These are the activations of a small network on made-up records, seen along a few directions, one row for each record.
After each row come some of the record's fields: F, H, E, M, V, T, J, Z.
A field that a record lacks is written none.
Other fields move the rows too, some of them a lot.
In the rows, zero is written as 500.
Strong random noise was added to every row along 7 fixed directions; ignore it. To show where, here is one row again and again, with new noise each time:
[452 472 482 548 226 434 654 414 340 610 746 578 592 550 524 584 587 407
 423 361 319 458 385 491 290]
[476 365 624 595 406 549 397 479 429 620 552 560 509 606 413 440 672 315
 474 594 481 422 438 540 443]
[356 394 731 459 519 452 229 305 373 302 360 498 456 511 244 577 710 657
 302 435 664 643 444 487 687]
[510 339 298 610 542 558 717 587 637 720 722 441 519 533 696 221 422 413
 557 577 537 344 487 514 259]
[613 487 372 415 769 474 474 546 698 507 447 502 371 508 579 272 444 579
 565 714 596 375 589 454 520]
[475 319 339 531 508 354 662 309 445 742 861 313 509 636 810 320 616 441
 465 348 359 473 188 417 197]
[505 596 444 390 375 323 312 440 394 703 595 580 458 641 662 464 718 350
 540 618 391 429 408 538 438]
[542 551 239 486 509 521 619 677 664 617 550 635 490 490 649 315 389 498
 574 644 558 351 661 537 402]
[692 610 518 391 530 402 112 479 446 650 331 824 365 801 543 453 859 253
 559 701 252 411 416 453 587]

[613 398 536 641 489 597 640 580 574 659 597 489 508 572 566 513 403 288
 623 589 350 240 527 519 303]
F is f2, H is none, E is none, M is none, V is v1, T is none, J is none, Z is none
[375 726 519 397 443 408 332 607 506 542 405 479 520 394 674 564 349 570
 621 498 670 478 639 576 605]
F is none, H is none, E is none, M is none, V is none, T is none, J is none, Z is none
[534 727 523 292 416 427 576 467 474 317 496 553 439 315 335 683 339 624
 573 697 552 381 785 538 568]
F is f2, H is h2, E is none, M is none, V is v2, T is t1, J is j1, Z is z1
[474 606 463 549 315 477 467 542 461 489 378 662 592 575 488 713 567 456
 511 368 409 565 452 492 555]
F is f2, H is none, E is e2, M is m2, V is v2, T is t1, J is j1, Z is z2
[411 373 515 522 679 453 362 405 546 462 488 334 410 515 558 296 549 631
 464 514 748 597 492 530 584]
F is f2, H is none, E is e1, M is m2, V is v1, T is none, J is none, Z is none
[625 583 624 461 463 402 393 426 406 761 611 414 476 655 711 532 577 206
 691 559 183 341 292 462 393]
F is none, H is h2, E is none, M is none, V is v1, T is none, J is none, Z is none
[617 412 542 510 744 580 643 467 581 330 465 420 428 421 367 463 413 565
 516 602 536 443 544 416 522]
F is f1, H is none, E is none, M is none, V is v2, T is t1, J is j1, Z is z1
[277 565 691 459 408 438 302 452 393 435 443 471 538 407 471 595 485 633
 475 364 717 588 573 567 630]
F is none, H is none, E is none, M is none, V is none, T is none, J is none, Z is none
[479 471 664 508 341 405 405 373 302 670 738 405 520 610 584 516 710 288
 522 560 383 420 351 558 384]
F is f1, H is none, E is none, M is none, V is v1, T is none, J is none, Z is none
[496 687 378 274 415 281 567 362 454 571 667 369 475 382 696 618 400 574
 577 518 474 430 537 503 423]
F is f2, H is h2, E is none, M is none, V is v2, T is t1, J is j1, Z is z1
[581 569 469 382 443 350 384 503 392 611 538 377 496 560 556 517 586 383
 561 612 367 490 368 531 448]
F is f2, H is none, E is e1, M is m2, V is v1, T is none, J is none, Z is none
[479 458 381 502 355 459 798 374 456 311 624 764 597 486 426 753 457 723
 331  49 292 559 584 374 355]
F is f2, H is none, E is none, M is none, V is v1, T is none, J is none, Z is none
[509 604 307 418 478 283 533 367 430 678 633 615 529 642 922 507 563 560
 502  47 233 588 268 342 356]
F is none, H is none, E is none, M is none, V is none, T is none, J is none, Z is none
[501 485 624 417 420 301 366 260 299 654 661 359 444 632 574 593 799 369
 514 496 270 593 148 425 436]
F is f2, H is h1, E is none, M is none, V is v2, T is t1, J is j1, Z is z1
[307 608 323 478 207 491 788 586 471 471 595 394 644 344 459 695 275 557
 526 522 616 472 598 689 414]
F is f2, H is h2, E is e2, M is m2, V is v2, T is t1, J is j1, Z is z1
[580 477 564 448 617 550 456 420 514 290 322 673 424 592 276 636 519 582
 451 511 391 442 595 466 613]
F is f2, H is h2, E is none, M is none, V is v1, T is none, J is none, Z is none
[158 630 411 427 114 422 475 510 364 521 546 338 626 340 558 655 455 518
 469 479 728 641 529 727 476]
F is f2, H is h2, E is e1, M is m1, V is v2, T is t1, J is j1, Z is z1
[315 392 268 385 506 396 443 594 535 703 510 144 450 597 750 407 570 361
 600 844 674 421 368 735 412]
F is f2, H is none, E is none, M is none, V is v2, T is t1, J is j2, Z is z1
[612 590 511 400 421 267 525 350 338 652 776 341 509 501 690 505 588 337
 527 505 281 508 272 453 385]
F is f1, H is none, E is e1, M is m2, V is v1, T is none, J is none, Z is none
[500 296 659 565 810 460 486 284 553 424 495 187 471 480 510 441 500 652
 409 311 590 595 285 394 541]
F is f1, H is none, E is e2, M is m2, V is v1, T is none, J is none, Z is none
[418 323 629 574 604 612 122 484 425 505 321 506 408 632 277 337 817 387
 416 667 652 690 335 552 692]
F is f2, H is h1, E is none, M is none, V is v2, T is t2, J is j1, Z is z1
[516 571 657 418 560 410 376 438 484 459 547 398 457 456 445 445 532 522
 530 692 650 454 577 565 601]
F is f1, H is none, E is e2, M is m2, V is v1, T is none, J is none, Z is none
[366 681 808 481 274 481 395 598 401 496 446 416 593 291 408 777 296 446
 608 558 611 397 648 622 578]
F is none, H is none, E is none, M is none, V is none, T is none, J is none, Z is none
[405 570 368 530 334 545 440 684 554 649 431 677 597 557 616 473 549 418
 480 469 594 495 619 641 512]
F is f1, H is none, E is e2, M is m2, V is v1, T is none, J is none, Z is none
[691 578 729 412 519 532 479 406 384 199 386 726 434 483 105 680 601 501
 429 621 367 469 593 398 655]
F is f1, H is none, E is none, M is none, V is v2, T is t1, J is j1, Z is z1
[707 471 517 469 763 494 398 475 644 562 326 486 358 621 568 396 514 427
 565 590 347 433 451 405 576]
F is f2, H is h2, E is e1, M is m2, V is v1, T is none, J is none, Z is none
[521 612 729 507 417 493 690 469 450 344 687 328 540 219 297 517 307 518
 507 680 585 442 586 504 476]
F is f1, H is none, E is e1, M is m1, V is v2, T is t2, J is j1, Z is z1
[634 536 520 543 397 502 585 562 478 714 684 547 533 500 592 538 475 226
 628 618 299 277 529 543 320]
F is f1, H is none, E is none, M is none, V is v1, T is none, J is none, Z is none
[351 503 281 324 580 426 524 564 616 378 351 453 477 427 522 549 394 724
 428 569 709 503 656 577 544]
F is f2, H is none, E is none, M is none, V is v2, T is t2, J is j2, Z is z1
[361 576 264 392 476 395 489 478 547 568 447 408 512 468 750 529 443 660
 497 391 607 546 466 536 506]
F is f2, H is h2, E is none, M is none, V is v2, T is t1, J is j1, Z is z1
[765 505 651 462 780 613 427 545 634 408 325 411 320 474 333 372 441 429
 683 883 501 348 539 432 641]
F is f2, H is h2, E is none, M is none, V is v2, T is t1, J is j1, Z is z1
[610 346 731 662 757 674 503 541 614 466 337 462 488 532 447 477 361 445
 568 399 452 421 445 356 536]
F is none, H is none, E is none, M is none, V is none, T is none, J is none, Z is none
[683 458 501 622 532 645 762 673 598 599 616 502 522 483 475 491 315 252
 663 739 320 196 584 548 318]
F is f1, H is none, E is none, M is none, V is v1, T is none, J is none, Z is none
[595 473 656 422 765 376 529 311 533 435 520 365 434 451 581 526 389 665
 523 280 402 488 372 300 495]
F is none, H is none, E is none, M is none, V is none, T is none, J is none, Z is none
[596 389 704 705 495 694 383 566 464 420 340 725 491 601 191 393 641 328
 436 606 485 541 502 453 639]
F is f2, H is none, E is e1, M is m2, V is v2, T is t2, J is j1, Z is z2
[382 428 520 560 456 529 573 564 534 609 561 297 586 413 511 524 334 426
 574 680 698 367 646 634 387]
F is f2, H is none, E is e2, M is m2, V is v2, T is t2, J is j2, Z is z1

Which values does each new row have?
[599 399 582 522 653 525 420 372 489 369 422 562 436 581 434 551 565 547
 438 352 433 538 464 362 552]
F is f2, H is none, E is none, M is none, V is v1, T is none, J is none, Z is none
[353 452 760 640 341 665 283 552 394 399 340 673 555 498 230 610 632 462
 414 499 663 532 657 633 657]
F is f1, H is none, E is none, M is none, V is v1, T is none, J is none, Z is none
[288 299 625 722 517 711 490 686 631 626 463 361 613 365 531 357 290 483
 557 432 847 456 605 619 488]
F is none, H is none, E is none, M is none, V is none, T is none, J is none, Z is none
[416 439 339 616 618 509 344 531 560 701 481 340 498 593 809 194 633 381
 509 488 599 642 238 511 478]
F is f1, H is none, E is e1, M is m1, V is v2, T is t2, J is j1, Z is z1
[546 667 664 421 408 477 504 515 437 414 560 527 439 394 283 639 430 534
 538 654 485 412 684 529 537]
F is f2, H is h1, E is none, M is none, V is v1, T is none, J is none, Z is none
[482 399 374 633 467 737 432 674 626 424 229 830 577 616 438 458 555 561
 388 249 506 633 562 451 634]
F is f2, H is h2, E is none, M is none, V is v1, T is none, J is none, Z is none
[546 308 598 603 574 654 688 518 632 506 585 416 521 434 404 440 310 500
 508 551 548 305 607 504 410]
F is f2, H is h2, E is none, M is none, V is v1, T is none, J is none, Z is none
[570 327 629 324 940 395 337 306 629 373 560 194 266 470 452 274 497 651
 550 830 777 368 605 489 578]
F is f2, H is none, E is none, M is none, V is v1, T is none, J is none, Z is none
[431 724 321 284 461 312 559 401 533 336 541 600 482 401 614 626 379 853
 475 338 521 522 709 464 554]
F is f2, H is h2, E is none, M is none, V is v1, T is none, J is none, Z is none
[663 256 789 672 618 672 675 374 490 261 449 488 521 532 201 610 445 518
 379 341 311 495 397 317 422]
F is f2, H is none, E is e1, M is m1, V is v1, T is none, J is none, Z is none
[510 606 482 620 287 697 609 695 448 411 376 801 610 507 269 551 546 436
 415 492 499 661 544 519 616]
F is f1, H is h1, E is e2, M is m2, V is v2, T is t1, J is j1, Z is z1
[463 540 176 524 389 475 526 518 512 702 523 652 549 709 877 493 558 468
 499 215 311 525 393 483 368]
F is f2, H is h2, E is none, M is none, V is v1, T is none, J is none, Z is none
[390 454 542 377 431 260 552 331 441 671 871 107 489 398 718 489 439 528
 555 584 600 354 436 600 298]
F is f2, H is none, E is none, M is none, V is v1, T is none, J is none, Z is none
[453 651 301 342 505 367 471 516 498 460 503 559 479 454 575 520 515 664
 478 432 538 532 584 552 530]
F is f1, H is none, E is none, M is none, V is v1, T is none, J is none, Z is none
[534 604 319 386 485 403 458 509 504 640 470 532 466 587 637 528 530 402
 584 609 319 414 414 534 452]
F is f2, H is h2, E is none, M is none, V is v2, T is t2, J is j1, Z is z1
[676 786 345 499 452 605 348 857 602 589 306 876 476 498 558 306 472 375
 692 826 542 423 824 609 628]
F is f1, H is none, E is e1, M is m2, V is v1, T is none, J is none, Z is none
[302 422 595 608 422 657 638 714 582 481 584 212 591 198 356 499 187 487
 586 810 885 321 767 780 474]
F is f1, H is none, E is none, M is none, V is v1, T is none, J is none, Z is none
[599 487 567 553 587 565 500 541 572 471 492 616 472 523 457 451 521 469
 565 570 439 402 608 465 517]
F is f1, H is none, E is none, M is none, V is v1, T is none, J is none, Z is none
